A small network was shown many inputs. Here are its activations along a few directions, one row for each input.
In each table, some parts of the input vary, and every possible input appears once, in random order.
Descriptions start from the smaller parts, as in this example, which fits no table here: one of 6 places along a line, together with either a single point or one of 9 places along a line or (one of 2 separate values, together with one of 5 places around a ring).
Shared parts are said once, and a part with two or three values counts as separate values.
In the rows, zero is written as 128.

Other details of the inputs vary at random and push rows far along two fixed directions, the same in every table; ignore that.

Table:
r1: [124 121 130 109 131 135 126 122 116 121 117 118 148 107]
r2: [123 133 139 120 129 143 122 120 125 109 124 133 119 126]
r3: [118 113 123 108 115 143 118 115 118 103 111 118 143 107]
r4: [119 120 149 127 138 146 126 127 114 104 121 136 117 129]
r5: [110 142 135 130 144 130 126 137 124 154 127 136 121 115]
r6: [131 125 118 111 134 132 129 114 118  97 117 120 137 119]
r7: [122 125 146 151 132 120 126 140 121 124 133 133 108 130]
r8: [125 140 112 129 139 126 137 133 128 132 126 139 116 136]
r9: [128 137 137 164 132 115 128 145 131 153 134 139 104 148]
r10: [124 128 124 133 141 130 146 138 120 122 133 132 106 135]
r11: [125 130 108 111 142 132 138 120 129 112 117 124 130 124]
r12: [116 137 122 140 139 121 124 130 145 142 120 125 126 119]
r13: [120 145 143 154 131 120 118 134 142 169 134 145 111 126]
r14: [115 126 125 133 129 126 122 118 135 105 128 125 129 122]
r15: [164 109 111  89  69 138 140 113 119 123 119 125 157 139]
r16: [120 140 144 150 144 132 129 148 130 177 135 139 117 135]
r17: [117 112 134 126 132 147 122 128 117 115 114 121 131 121]
r18: [134 149 122 151 138 107 130 139 145 154 132 134 114 142]
r19: [120 137 118 144 138 122 121 126 141 144 126 114 127 132]
r20: [126 118 132 112 119 137 123 113 131  93 126 117 138 119]
r21: [126 150 130 162 137 104 130 129 143 151 131 135 114 140]
r22: [117 129 118 128 132 123 125 119 132 105 122 127 129 121]
r23: [125 143 114 137 148 122 132 128 137 130 126 136 117 126]
r24: [166 129 127 142  67 115 124 130 133 156 135 133 143 153]
r25: [113 124 128 133 125 129 119 119 123 103 128 132 122 123]
r26: [122 126 137 122 136 133 123 121 125 130 121 120 137 108]
r27: [129 142 117 130 147 120 137 120 134 138 123 130 119 135]
r28: [127 124 136 103 125 141 124 115 126  93 120 121 138 121]
r29: [128 131 115 118 140 125 141 121 128 108 127 122 127 129]
r30: [134 152 114 144 144 112 142 139 149 159 129 143 117 148]
r31: [113 110 143 128 132 147 117 124 117 119 123 132 128 115]
r32: [124 116 119 115 139 144 137 131 113 105 117 129 121 134]
r33: [126 122 135 111 140 133 114 135 115 108 141 129 127 116]
r34: [128 135 134 129 151 118 120 138 134 130 148 131 119 119]
r35: [192  90 145 107  45 128 122 138 118 152 146 133 165 152]
r36: [126 129 113 116 143 122 138 120 129 111 122 126 128 133]
r37: [124 130 138 133 138 127 123 115 134 108 130 122 124 123]
r38: [128 126 109 107 130 133 139 125 122 108 122 129 123 133]
r39: [129 140 123 147 144 118 146 149 136 159 134 144  96 153]
r40: [119 122 131 125 129 135 120 120 135 121 119 125 137 102]
r41: [122 106 129 110 130 139 127 131 102  88 112 119 127 120]
r42: [119 146 131 134 149 128 127 138 135 154 126 131 126 110]
r43: [124 124 137 126 122 136 119 120 125 105 131 126 121 126]
r44: [127 127 111 112 124 133 144 126 120 105 128 124 124 129]
r45: [117 140 127 145 132 114 130 134 140 120 133 129 122 123]
r46: [133 120 109  95 129 132 141 120 126  95 117 118 137 127]
r47: [198 111 136 132  13 108 130 126 137 171 141 130 168 166]
r48: [129 133 144 163 127 116 125 143 130 151 140 137 105 149]
r49: [115 148 120 154 138 122 120 140 145 169 135 130 111 140]
r50: [172  99 147 119  58 134 124 124 123 135 135 124 148 156]
r51: [129 139 137 147 145 111 132 143 135 176 156 132 132 127]
r52: [128 141 140 156 136 114 121 130 148 167 132 136 116 125]
r53: [164  89 141  89  66 140 132 131 110 146 144 118 184 133]
r54: [115 104 144 107 127 151 120 124 109 114 119 127 142 115]
r55: [124 136 140 127 141 132 125 116 130 112 125 127 124 125]
r56: [114 121 132 111 135 134 128 136 116 132 147 131 145 111]
r57: [109 113 121 128 134 151 120 129 120 117 121 116 129 130]
r58: [123 125 117 119 133 128 123 125 119 106 120 127 121 124]
r59: [120 140 137 152 139 109 128 123 136 126 133 128 119 127]
r60: [128 130 111 113 136 128 144 126 132 108 127 123 128 130]
r61: [122 125 133 113 155 126 118 130 122 103 139 121 128 112]
r62: [124 130 114 119 135 134 129 123 120 109 120 132 121 121]
r63: [134 140 125 148 137 124 145 143 133 164 132 140  98 149]
r64: [130 115 125 121 139 142 130 130 108 104 117 125 120 124]
r65: [121 128 133 137 132 125 121 112 129 105 128 120 128 122]
r66: [122 148 136 151 140 120 125 140 147 175 133 137 123 126]
r67: [128 144 134 144 145 116 134 150 139 176 156 133 134 121]
r68: [128 123 112 107 134 130 139 115 121  98 116 123 141 127]
r69: [160 130 141 126  69 128 125 129 130 183 133 133 157 142]
r70: [115 119 106 114 127 141 118 121 131 103 116 105 150 117]
r71: [120 135 128 142 138 118 124 126 139 142 120 122 125 121]
r72: [127 130 121 126 139 122 124 119 125 109 121 121 129 125]
Each input here is: one of 4 places along a line, together with either one of 2 separate values or one of 5 places along a line or one of 11 places along a line.
Changing only the place on the line of 4 turns r16 into r5. The same change can be made to r32. Which row results? -> r8
Changing only the place on the line of 4 turns r37 into r43. The same change can be made to r21. Which row results? -> r24
A walk changes only the place on the line of 4. It starts at r36 and steps to r46. List the rest of the walk in order. -> r38, r39
Change only the place on the line of 11 in r14. List by row number the other rows that result. -> r11, r18, r20, r22, r23, r28, r30, r45, r46, r60
Change only the choice among 2 separate values in r61. List by row number the other rows that result. -> r51
A walk changes only the place on the line of 5. It starts at r57 and steps to r17. List the rest of the walk in order. -> r31, r54, r16

Table:
r73: [148 137 126 144 106 112 126 122 151 162 130 127 135 143]
r74: [105 154 114 130 166 127 137 136 136 154 123 135 118 120]
r75: [ 73 142 126 138 222 129 133 133 116  71 128 134  79 106]
r76: [122 149 127 143 137 111 127 136 148 177 138 134 137 115]
r77: [167 121 135 131  81 117 136 136 126 138 146 138 130 161]
r78: [117 109 127  82 139 159 128 116 105  89 106 117 141 100]
r79: [129 152 118 160 145 114 140 133 146 154 114 138 100 150]
r80: [ 68 132 143 138 197 139 117 129 117  73 135 126  88 104]
r81: [147 130 146 138 107 136 132 142 128 174 135 141 126 144]
r82: [ 78 102 143 112 171 160 103 129  99  78 126 118 125  85]
r83: [140 160 133 161 150 101 131 136 156 172 145 139 108 142]
r84: [117 143 161 169 132 118 113 150 138 176 152 147 108 126]
r85: [133  78 137  72  81 173 118 114  88  71 112 117 162 112]
r86: [114 111 101  84 130 143 122  98 125  64 106 103 160  98]
r87: [163 124 129 138  77 123 135 126 132 150 115 129 130 161]
r88: [176 105 120 109  61 127 143 125 116 124 126 127 149 160]
r89: [142  80 120  78  80 153 133 112  91  51 116 114 148 133]
r90: [ 85 128  88  99 184 144 143 113 111  52 103 118 118 107]
r91: [138 159 100 146 145  99 146 137 154 156 137 140 109 145]
r92: [132 151 143 173 132 107 125 137 153 171 135 136 106 149]
r93: [127 151 145 155 142 109 122 140 144 188 143 139 123 124]
r94: [166 102 151 114  56 133 119 121 120 150 134 122 175 127]
r95: [157 125 150 146  71 118 115 126 138 153 136 128 138 153]
r96: [100 157  99 147 171 118 139 126 144 127 108 133 102 126]
r97: [102 157 143 161 190 116 123 138 140 132 145 138  88 120]
r98: [109  85 139  87 125 160 113 117  94  78 120 108 162  91]
r99: [ 76 159 136 183 199 124 120 144 137 123 127 145  56 129]
r100: [145 118 121 118 101 128 124 131 131 166 134 117 169 124]
r101: [183 111 111 107  61 120 150 123 126 136 126 124 156 164]
r102: [132 124 138 138 127 127 120 138 130 170 141 127 140 125]
r103: [134 104 110  76 134 141 133 109 108  51 117 113 145 109]
r104: [171 135 114 118  77 108 133 122 151 163 135 122 165 143]
Describe the family of inputs behind these rows. -> one of 4 places along a line, together with either one of 3 separate values or one of 5 places around a ring
Changing only the place on the line of 4 turns r76 into r84. The same change can be made to r86. Which row results? -> r95
List by row number the other rows that have the place on the line of 4 in common with r88. -> r75, r81, r87, r92, r94, r97, r98
Change only the choice among 3 separate values in r82. List by row number the other rows that result. -> r84, r85

Table:
r105: [144 148 136 162 137 105 139 148 140 156 142 151  88 158]
r106: [ 73 153 117 155 225 113 142 145 121  98 133 145  67 115]
r107: [ 83 125 151 138 171 157 127 144 105 114 118 138  97 111]
r108: [140 161 122 175  93 100 129 132 165 194 129 136 127 148]
r109: [ 62 150 130 171 201 127 113 139 131 101 120 133  62 121]
r110: [ 90 105 156  85 164 157 100 104 104  42 121 115 145  71]
r111: [153  83 130  92  66 162 127 128  99 132 120 118 169 134]
r112: [107 114 121 110 150 147 125 141 123 149 120 129 133 114]
r113: [116 103 129  84 109 164 118 105 104 109  98 117 162  95]
r114: [139 108 132 110 111 129 126 131 125 135 149 109 168 101]
r115: [ 55 133  96 131 209 136 116 124 128  77 115 116 101  93]
r116: [142  84 145  73  75 173 117 109 101  98  98 117 170 109]
r117: [141 113 111 115 124 127 130 122 131 121 121 106 159 131]
r118: [139 172 121 156 143 100 138 135 148 169 128 144 110 137]
r119: [ 96  97 128 101 161 155 116 105  99  30 107 103 127 105]
r120: [136 151 140 171 144 110 125 127 154 165 131 137 103 149]
r121: [177  89 114 111  21 128 121 121 121 131 127 114 179 160]
r122: [128 160 129 168 146 101 130 130 157 172 127 132 119 141]
r123: [108 167 101 141 191 118 150 145 146 140 137 137  99 129]
r124: [193 103 104  81  56 122 136 123 122 130 122 113 183 143]
r125: [143 133 128 149  90 127 113 122 149 146 119 131 125 142]
r126: [109 116 122  84 154 152 123 101 100  36 104 118 127  95]
r127: [180  83 142  97  39 130 120 126 110 135 158 117 191 132]
r128: [121 144 110  98 144 132 141 105 122  94 112 127 132 117]
r129: [143 141 171 169 107 107 120 154 142 189 172 147 120 146]
r130: [140 150 116 153 142 106 152 150 143 161 151 150  93 164]
r131: [133 119 150 108 106 125 119 111 127 136 137 120 171  99]
r132: [154 140 130 176 115  95 135 152 146 194 148 129 112 176]
r133: [126 133 126 123 140 128 145 130 121 101 133 142  97 141]
r134: [170 163 131 155 104 106 144 131 156 184 144 149 103 166]
Changing only one part turns r130 into r123. The same change can be made to r106. Which row results? -> r124
Describe the family of inputs behind these rows. -> one of 5 places around a ring, together with either one of 2 separate values or one of 4 places along a line
Change only the choice among 2 separate values in r131. List by row number the other rows that result. -> r113
A walk changes only the place on the ring of 5. It starts at r127 and steps to r114. List the rest of the walk in order. -> r131, r110, r129
A walk changes only the place on the ring of 5. It starts at r115 and steps to r121. List the rest of the walk in order. -> r109, r125, r108
